A small network was shown many inputs. Here are its activations along a few directions, one row for each input.
Each table varies a few parts of the input and shows all the possible inputs, shuffled.
Descriptions start from the smaller parts, as in this example, which fits no table here: one of 3 separate values, together with either a single point or one of 9 places around a ring or (one of 5 places around a ring, together with one of 6 places along a line).
Shared parts are said once, and a part with two or three values counts as separate values.
(in the rows, 128 means zero)

Other details of the inputs vary at random and push rows far along two fixed directions, the same in every table; ignore that.

Rows:
row 1: [119 137 139 176 114 140 139  74 113 112 127]
row 2: [123 130 165 184  56 103 189  51 104 129 119]
row 3: [113 137 158 122 155 142 122  98 129 135 146]
row 4: [ 98 130 132 149 168 172 106  77 116 163 100]
row 5: [129 177 153 152  81  99 189 122 108  82 148]
row 6: [126 123 164 146 124 163 124  51 106 153 114]
row 7: [151 126  71 118 112 100 116 217 148  93 134]
row 8: [138 164 124 125 101  90 147 173 133  98 151]
row 9: [122 121 133  93 186 131  87 138 148 150 145]
row 10: [164 119 100  94  93 120 144 197 125 100 130]
row 11: [123 107 112 126 171 143  81 120 145 144 121]
row 12: [158 133 127 135  84 105 133 130 117 111 130]
row 13: [142 136 129 127 105 135 139 134 108 133 111]
row 14: [123 121 107 127 142 146 123 140 130 119 120]
row 15: [109  79  96 115 157 127 110 155 160 145 125]
row 16: [157 131 113 117  95 114 123 164 124 123 120]
row 17: [108 135 140  98 183 147 109 138 131 154 126]
row 18: [ 99  99 141 101 177 125 121 125 158 161 137]
Description of these inputs: one of 3 separate values, together with either a single point or one of 5 places around a ring.
- Changing only the choice among 3 separate values turns row 7 into row 16. The same change can be made to row 1. Which row results? => row 6
- Start at row 5 and move only the place on the ring of 5, one step at a time. The first step leads to row 3. Which rows follow, in order? => row 9, row 8, row 17

Rows:
row 19: [128 131 158 139 118 144 129  63 115 148 115]
row 20: [123 109 100  98 171 120 100 181 170 130 149]
row 21: [126 172 146 175  85 129 151  90 100 108 128]
row 22: [114 107 157  96 197 161  80  98 136 174 134]
row 23: [110 116 137 120 184 184  80  87 117 171 102]
row 24: [154 152 101 112 114  96 135 216 130  76 156]
row 25: [138 104 129 100 144 143 105 125 130 144 121]
row 26: [134 137 126 143 122 148 130 104 109 135 105]
row 27: [124 157 149 182  95 148 147  67  93 136 104]
row 28: [138  98  96 130 125 116 128 154 137 114 120]
row 29: [123 139 136 150 131 163 121  84 111 156  99]
row 30: [145 172 125 165  63 111 164 131 108  91 125]
row 31: [122 122 155 129 135 157 112  69 125 167 113]
row 32: [141  98 112  80 136 121 120 178 138 155 120]
row 33: [143 138 107 120 117 129 126 157 124 110 121]
row 34: [124 123 157 131 132 145 116  79 114 146 129]
row 35: [126 127 105  89 148 127 113 186 135 141 118]
row 36: [118 123 133 168 114 124 137  88 121 121 122]
row 37: [129 144 123 166  84  97 161 112 127  90 140]
row 38: [127 186 150 167  97 118 157 101 111 103 139]
row 39: [110 142 148 151 144 170 109  70 109 159 103]
row 40: [132 105 101 126 128 114 123 152 141 110 127]
row 41: [132 116  88 111 103  78 148 211 151 105 138]
row 42: [122 130 117 136 130 104 129 158 148 109 153]
row 43: [130 171 141 164  91 126 153  89 103 102 127]
row 44: [129 131 128 180  86 112 163  85 117 112 117]
row 45: [121 126 116 143 116 117 130 128 143 118 136]
row 46: [122 170 139 137 105 102 156 140 115 114 131]
row 47: [135 155 122 117 136 119 128 157 130 105 142]
row 48: [130 150 163 154  93 128 149  60 109 124 130]
row 49: [136 101  81 100 134 109 108 211 163 109 147]
row 50: [130 146 156 128 127 125 130 105 132 134 145]
row 51: [105  98 122 125 172 159  91  99 150 168 112]
row 52: [120 141 136 186  81 111 158  89 119 110 127]
row 53: [134 104 125  87 151 145  91 151 144 150 135]
row 54: [107  92 119 116 180 156  89 102 149 162 112]
row 55: [168 127  81 114  96 106 141 212 121  84 125]
row 56: [133 125 107 127 129  93 131 179 146  93 157]
row 57: [139 156 138 179  82 130 158  93  88 110 111]
row 58: [119 137 121  82 183 123 107 190 147 140 134]
row 59: [117 114 106  89 170  95 118 206 169 128 147]
row 60: [ 59  80 158 109 228 207 122  59 141 189 110]
row 61: [ 99  94 156  82 178 178 145 112 131 158 126]
row 62: [104 119 166  86 199 141  98 109 143 185 128]
row 63: [121 145 175 140 140 134 130  58 113 140 137]
row 64: [149 144 147 158  63 104 163 108 103  99 134]
row 65: [173 115  93 103  79  98 142 210 140 102 136]
row 66: [ 93 108 170  87 203 163  84  76 136 208 114]
row 67: [163 135  85 108  98 104 134 215 126  76 132]
row 68: [163 131 105 103  80  94 140 199 142  90 152]
row 69: [127 159 135 171  91  86 169 113 129  84 151]
row 70: [128  78  86  98 170 146  88 169 163 157 115]
row 71: [126 125 142 111 118 116 137 125 125 150 122]
row 72: [143 136 136 105 127 109 130 148 137 114 150]
row 73: [127 144 167 166  88 134 146  59 104 139 122]
row 74: [129 174 141 168  85 128 152  95 106 107 128]
row 75: [133 171 136 148 109 116 143 139 118 101 146]
row 76: [132 121 137  97 154 131 102 150 144 142 148]
row 77: [142  81 111  82 161 155  85 163 145 166 117]
row 78: [114 146 143 150 121 140 145  89 100 156 100]
row 79: [137 122 103  97 153 142  96 178 131 120 131]
row 80: [135 124 104 121 132  91 133 177 148  89 156]
row 81: [154 136 142 161  62 107 166 109  99 105 127]
row 82: [135 131 125 185  73 102 168 105 111  98 124]
row 83: [111 125 122  99 145 155 167 171 125 110 132]
row 84: [ 97 135 144 145 135 108 142 103 135 141 129]
row 85: [107 128 145 169 128 134 129  66 120 130 128]
row 86: [120  97 105 107 165 133  98 144 149 129 132]
row 87: [133 101  98 135 120 121 124 158 143 126 122]
row 88: [166 105 106 103 103 110 133 177 127 110 128]
row 89: [129 101 135  90 165 151  91 118 132 152 128]
row 90: [119 151 148 152 133 151 125  69 102 129 118]
row 91: [142  85 115  80 166 156  90 141 142 167 112]
row 92: [136 151 122 118 140 119 125 157 123 102 143]
row 93: [100 114 138 155 136 132 139  77 123 166 104]
- Describe the family of inputs behind these rows. => one of 3 separate values, together with either a single point or (one of 4 places along a line, together with either a single point or one of 5 places around a ring)
- Changing only the choice among 3 separate values turns row 68 into row 45. The same change can be made to row 88. Which row results? => row 28
- Changing only the choice among 3 separate values turns row 27 into row 77. The same change can be made to row 35. Which row results? => row 71
- Which other rows does row 39 become when the choice among 3 separate values takes its other values? List them by row number. => row 52, row 73

Rows:
row 94: [141 134 143 166  81 111 150  84 113 114 129]
row 95: [106  83 114 107 171 153 108 132 144 167 108]
row 96: [103 125 139 100 168 131 133 137 144 140 141]
row 97: [142 144 111 157  90 115 146 138 115  89 127]
row 98: [139 140 113 104 149 139 101 164 128 128 126]
row 99: [125 144 169 138 130 141 115  63 111 157 120]
row 100: [ 97 111 155 104 199 145  89  93 151 171 141]
row 101: [162 115  89  84  99 108 143 233 137  94 138]
row 102: [106 178 161 182 114 111 164  79 114 103 146]
row 103: [159 104  83  92 100 103 146 228 139  91 135]
row 104: [114  95 127 134 151 136 102  95 144 163 116]
row 105: [113 110 103 138 154 139 105 132 141 138 114]
row 106: [153 146 136 151  69 103 153 119 116 102 138]
row 107: [128 123 115 113 161 161  92 132 130 143 118]
row 108: [132 168 161 151  82 121 173  92  94 120 122]
- Changing only one part turns row 98 into row 99. The same change can be made to row 102. Which row results? => row 100
- Describe the family of inputs behind these rows. => one of 3 separate values, together with either a single point or one of 4 places along a line
- Which other rows does row 104 become when the place on the line of 4 takes its other values? List them by row number. => row 94, row 99, row 106
- Which other rows does row 95 become when the choice among 3 separate values takes its other values? List them by row number. => row 104, row 105
